Each row below holds a small network's activations on one input, seen along a few directions.
In each table, some parts of the input vary, and every possible input appears once, in random order.
Descriptions start from the smaller parts, as in this example, which fits no table here: one of 6 places along a line, together with either a single point or one of 11 places along a line or (one of 3 separate values, together with one of 5 places around a ring).
Shared parts are said once, and a part with two or three values counts as separate values.

Other details of the inputs shift rows strongly along two fixed directions, in all tables alike. That doesn't count.

Table:
row 1: [ 16  -8 -28 -10 -24  13   0 -14 -13 -22  -3]
row 2: [ -3 -11  -7   0  13  13  -7  16  -5  -5   9]
row 3: [ 18   1  44   3  -3  -3   0 -22  13 -26 -23]
row 4: [ -4   4  -3   9  23 -18  -7   2   9   3   4]
row 5: [-3 -6 -1 -5  3  8  2 15  6 10  9]
row 6: [ 20  -3  12   9  -3  -8  -9 -25   2 -27 -22]
row 7: [-18  -1  -4   0   2  -2   3  10  -3  16   9]
row 8: [  2  -8   6   8 -14  12  -9 -10 -17 -27 -16]
row 9: [-3  5 -7 -6  3 14  2 18  4 21 12]
row 10: [-14  16  14   3   7 -14  11   1   6  28   2]
row 11: [-18  -6 -17   5  12   6  -8  20 -17   1   9]
row 12: [-11  27  47  -4   3 -43  26 -15  26  31  -1]
row 13: [ -4  -7 -26   1   3   1  -5   2   1   4   6]
row 14: [  0   2 -21 -15 -10  15   5  24  -2  18  20]
row 15: [ 23  -7 -10   2 -16   7  -4 -22  -9 -25 -17]
Each input here is: one of 3 separate values, together with one of 5 places along a line.
Changing only the choice among 3 separate values turns row 3 into row 6. The same change can be made to row 14. Which row results?
Answer: row 1
Change only the place on the line of 5 in row 12. List by row number the other rows that result.
Answer: row 7, row 8, row 10, row 11
Change only the choice among 3 separate values in row 4. List by row number the other rows that result.
Answer: row 2, row 11

Table:
row 16: [ -7   8  -1   2  11 -29   6 -10  11  15   3]
row 17: [ 23   7  53   6  14 -23   5 -26  34 -17 -27]
row 18: [-15   1 -42   2   9  -1 -11  12  -9  20  19]
row 19: [ -5 -24 -30   7 -16  45 -20  14 -44 -29   4]
row 20: [  7  20 -10 -21  -9  11  12  18  12  33  19]
row 21: [-24  -6 -16  -2   4  12  -1  28 -15  15  18]
row 22: [-12   2  18   4   4  -3   3   6  -5   0  -3]
row 23: [ -6  -6 -26  -1  27  19 -20  24   3  18  14]
row 24: [ -1   9  17  -3  31 -15   2   6  28  27  10]
row 25: [ 13 -14 -18   0 -26   2   1 -19 -15 -34  -8]
row 26: [ -2   6 -12  13  12 -14 -13  -9  -2   3  -6]
row 27: [-12  22  41  -2 -13 -17  25  -4  19  35  -4]
row 28: [ 24 -12  15  -5 -12   1   5  -7   9 -30  -7]
row 29: [ 27 -14  12  -1 -16  11   1 -13   5 -40 -13]
row 30: [-22  15  24   9  28 -13   1  11   5  21  -2]
row 31: [ 21 -12 -13  11 -20   3 -13 -26 -19 -46 -23]
row 32: [ 15   7   8 -13 -27  -7  17 -35   0  -2 -14]
row 33: [-24 -10 -20  -4  -5  16   0  31 -18  10  20]
What is each input in this table made of?
Answer: one of 3 separate values, together with either a single point or one of 5 places along a line
Changing only the choice among 3 separate values turns row 16 into row 29. The same change can be made to row 18. Which row results?
Answer: row 24
Change only the place on the line of 5 in row 19. List by row number the other rows that result.
Answer: row 21, row 22, row 30, row 33
Change only the choice among 3 separate values in row 26. List by row number the other rows that result.
Answer: row 23, row 30

Table:
row 34: [-8  8 -5 -4 17  5  0 19 10 34 11]
row 35: [-21   6  -4  -2  22 -12   3  23   2  15  17]
row 36: [ 21  17  39   0   1 -25  10 -22  20 -13 -16]
row 37: [  1  -8 -16   7 -10   7 -10 -10 -16 -14  -7]
row 38: [ 10   6 -12  -7  -2   9  -4   0  -7  -4   3]
row 39: [  5  -2 -22  -2  -1   9  -8  -9  -4   0  -2]
row 40: [ -3 -17  -6   4 -10  25 -10   9 -19 -17   1]
row 41: [-22  12   1 -16 -13  -7  27  10   3  42  23]
row 42: [ 10   7  39  15  -8 -30   7 -36  14 -21 -28]
row 43: [ -3 -20 -27   7 -13  14 -12  -2 -24 -23  -3]
row 44: [-14  -7 -20  -5  25 -11   1  11  12  25  14]
row 45: [  2   6  -6  -1  -3   6  -5   1 -17  -7   0]
row 46: [  1  -1 -11 -22 -32   8  19   4   1  15   9]
row 47: [ 11 -11 -22   3 -14  10  -7  -7  -5 -12  -2]
row 48: [  9  -2  -9   1  -3   0  -5 -13   2  -5  -6]
row 49: [-13   0  16  -6  25 -10   3  13  24  26  10]
row 50: [-10  12  -7  -7  19   8   0  15   8  36   8]
row 51: [-28  -2  -9   2  25 -18   1  12   7  25  10]
row 52: [  1  -9  -3   8 -13  21  -7   6 -14 -10  -2]
row 53: [ 15 -14  -7   3 -10   2  -4 -15  -1 -22  -9]
row 54: [ 23  14  37   3  -6 -25  11 -22  21 -18 -16]
row 55: [ -5 -23  -2   2  -9  24 -11   6 -16 -25  -2]
row 56: [-15  15   2   2  18 -18   0  -6   7  26  -1]
row 57: [  0  -9 -17   3 -10  14  -7  11 -22 -22   6]
row 58: [-9  5 10 -3 20 -6  2 15 19 28 10]
row 59: [ 12 -11 -10  -5  -3   7  -1   4  -4 -26   4]
row 60: [-17  14   4  -2  20   0   2  13   2  36   5]
row 61: [  3  -5 -21   5 -16  16  -9  10 -24 -19   7]
row 62: [ -2  -5  -4   4  -5  19  -7   7 -14  -2  -2]
row 63: [ 13  17  45   6  -1 -28   9 -23   9 -17 -20]
row 64: [ 19   8  46   6  -5 -16  10 -20  26  -9 -21]
row 65: [ 15  -3   0  -2  -6   1   0  -1   0 -22   0]
What is each input in this table made of?
Answer: one of 2 separate values, together with either a single point or (one of 3 separate values, together with one of 5 places along a line)
Changing only the choice among 2 separate values turns row 55 into row 49. The same change can be made to row 61. Which row results?
Answer: row 54
